Each row has a name. Each question is about the rows just above it.

K: [ 16.9  15.7 -23.3 -21.4  26.1  25.1   3.0]
S: [  6.6   0.9 -14.0   1.0  -9.6 -20.6   1.3]
X: [-55.7 -21.7  12.9   5.1  19.8 -14.5   1.5]
Q: [  5.4  23.7   8.7  -2.3   1.1 -38.5  -2.4]
N: [ 30.0  13.0  -0.4 -10.2 -71.1  29.8  -3.4]
Z: [-83.5  13.4   6.9  39.9   8.1 -45.4   3.0]
Y: [ 39.9  13.4   8.1   6.9 -83.5  20.0 -13.6]
B: [-39.2   0.9 -20.6  13.0 -25.9 -17.3  -1.2]
Give the next entry after [ 39.9  13.4   8.1   6.9 -83.5]. | [20.0]
Give the next entry after [  8.7  -2.3   1.1 -38.5]. | [-2.4]

F: [ 78.0  -7.6   8.8  19.5   5.0  54.7  19.0  19.1  15.0  45.9  39.4  13.2
 -36.9  30.6  -0.2 -46.8 -41.0 -42.2  -4.3  24.0 -32.0  13.7   3.0  63.2
   5.5  16.7  -5.9  89.6  11.7 -65.1  -9.1  21.5  41.1 -68.9   7.0  -4.0
  11.1 -28.8  -5.3 -10.9 -20.9   3.8  33.5  36.5 -29.9 -33.6   3.0  -6.3
   0.7  10.7 -12.1  -2.2  26.9  38.4 -40.7 -19.6]
E: [ 25.4  -4.2  19.2  -5.5   8.7 -20.1 -43.2  18.7 -27.3  76.9 -33.4   2.7
   8.0 -46.8  -4.3  30.6 -41.0  -0.2 -42.2  46.4 -35.0  95.3 -15.5  -2.0
 -58.3 -61.3   9.0 -49.9  16.5   7.5 -44.5  15.9  62.0  14.4 -30.2  15.0
  38.6 -40.2  46.8  30.2   4.0  33.5  -4.0  51.2  -2.4 -22.2  10.9 -13.9
   6.0 -16.7  -1.2  27.9  -1.8  14.7 -12.5 -58.2]
J: [ 13.4   1.1  -5.1   5.7   1.2  21.6  22.0   0.1  14.8 -15.2  23.0   7.9
 -11.4  39.1   5.9 -23.8  21.9  -3.5  32.4  -9.9   0.9 -29.6   6.9  17.7
  22.3  26.6  -6.3  48.2   3.4 -20.9  11.9   3.1 -10.1 -22.0  16.4  -7.4
  -9.8   6.4 -15.9 -14.1 -11.4  -9.8  10.6  -5.6 -11.4  -2.7   0.7   3.0
 -12.1  10.7  -6.3 -11.0   5.1   5.9 -10.4  11.8]
What is the next entry after [-46.8  -4.3  30.6 -41.0  -0.2 -42.2]? | [46.4]
The next entry after [  0.7   3.0 -12.1  10.7  -6.3]: | [-11.0]
The next entry after [ 21.6  22.0   0.1  14.8 -15.2]: | [23.0]
Give the next entry after [  5.9 -23.8]. | [21.9]
What is the next entry after [  9.0 -49.9  16.5   7.5 -44.5  15.9  62.0  14.4 -30.2  15.0]? | [38.6]
What is the next entry after [ 32.4  -9.9   0.9 -29.6]? | [6.9]
Give the next entry after [ 11.1 -28.8  -5.3]. | [-10.9]

nazu: [ 21.8 -39.7 -24.4 -31.8 -22.1]
Beb: [-67.8  21.5 -30.0  18.8 -12.1]
Midov: [-49.6  29.2  59.3  46.8   6.7]
zefo: [ 51.5 -29.9 -26.2 -36.5 -44.2]
firis: [29.2 59.3 46.5 38.0 52.8]
velo: [-41.2  11.8  63.0  -9.9   6.7]
rel: [ 63.0  11.8 -41.2  -9.9 -10.0]
Give the next entry after [29.2 59.3 46.8]. | [6.7]
What is the next entry after [ 63.0  11.8 -41.2]? | [-9.9]
What is the next entry after [ 21.5 -30.0  18.8]? | [-12.1]
What is the next entry after [63.0 -9.9]? | [6.7]
The next entry after [11.8 63.0 -9.9]: | [6.7]
Give the next entry after [-41.2  -9.9]. | [-10.0]
The next entry after [46.5 38.0]: | [52.8]

sano: [ 32.8  26.2  -4.8  10.3  28.0  31.9  22.9   3.5 -46.3  27.3  22.0]
tari: [-44.3 -30.3  -9.1   6.2 -39.0 -40.0 -39.7 -36.9 -25.0 -30.1 -39.8]
vero: [-40.0 -39.9  42.4 -13.9  22.8  -7.5  -4.5 -13.6   2.5  10.1  -8.2]
sagi: [-44.3 -30.3  -9.1   6.2 -39.0 -40.0 -39.7  -4.2  -0.6  -4.1  -3.0]
Kuf: [ 10.1  16.0  -6.1  -1.3 -20.8  -0.8   0.4   3.5 -46.3 -32.5  13.9]
leda: [-44.3 -30.3  -9.1   6.2  22.8 -40.0 -39.7 -36.9 -25.0 -30.1 -39.8]
far: [ 32.7 -16.6  32.4  82.5  33.0  42.3 -14.4  26.3  -3.4 -92.1  14.2]
Miki: [-40.5 -51.9 -49.9  48.6 -34.5 -22.1 -59.5 -59.6  41.3 -25.6 -56.3]
sumu: [ 69.0  52.9  17.3 -25.7  60.4  63.8  66.9  59.3  26.0  47.9  63.9]
Which row holds [ 10.1  16.0  -6.1  -1.3 -20.8  -0.8   0.4   3.5 -46.3 -32.5  13.9]? | Kuf
[-44.3 -30.3  -9.1   6.2  22.8 -40.0 -39.7 -36.9 -25.0 -30.1 -39.8] is in which row? | leda
Give the next entry after [ 17.3 -25.7  60.4  63.8  66.9]. | [59.3]
What is the next entry after [ 52.9  17.3 -25.7  60.4  63.8  66.9  59.3  26.0  47.9]? | [63.9]
What is the next entry after [69.0 52.9]? | [17.3]

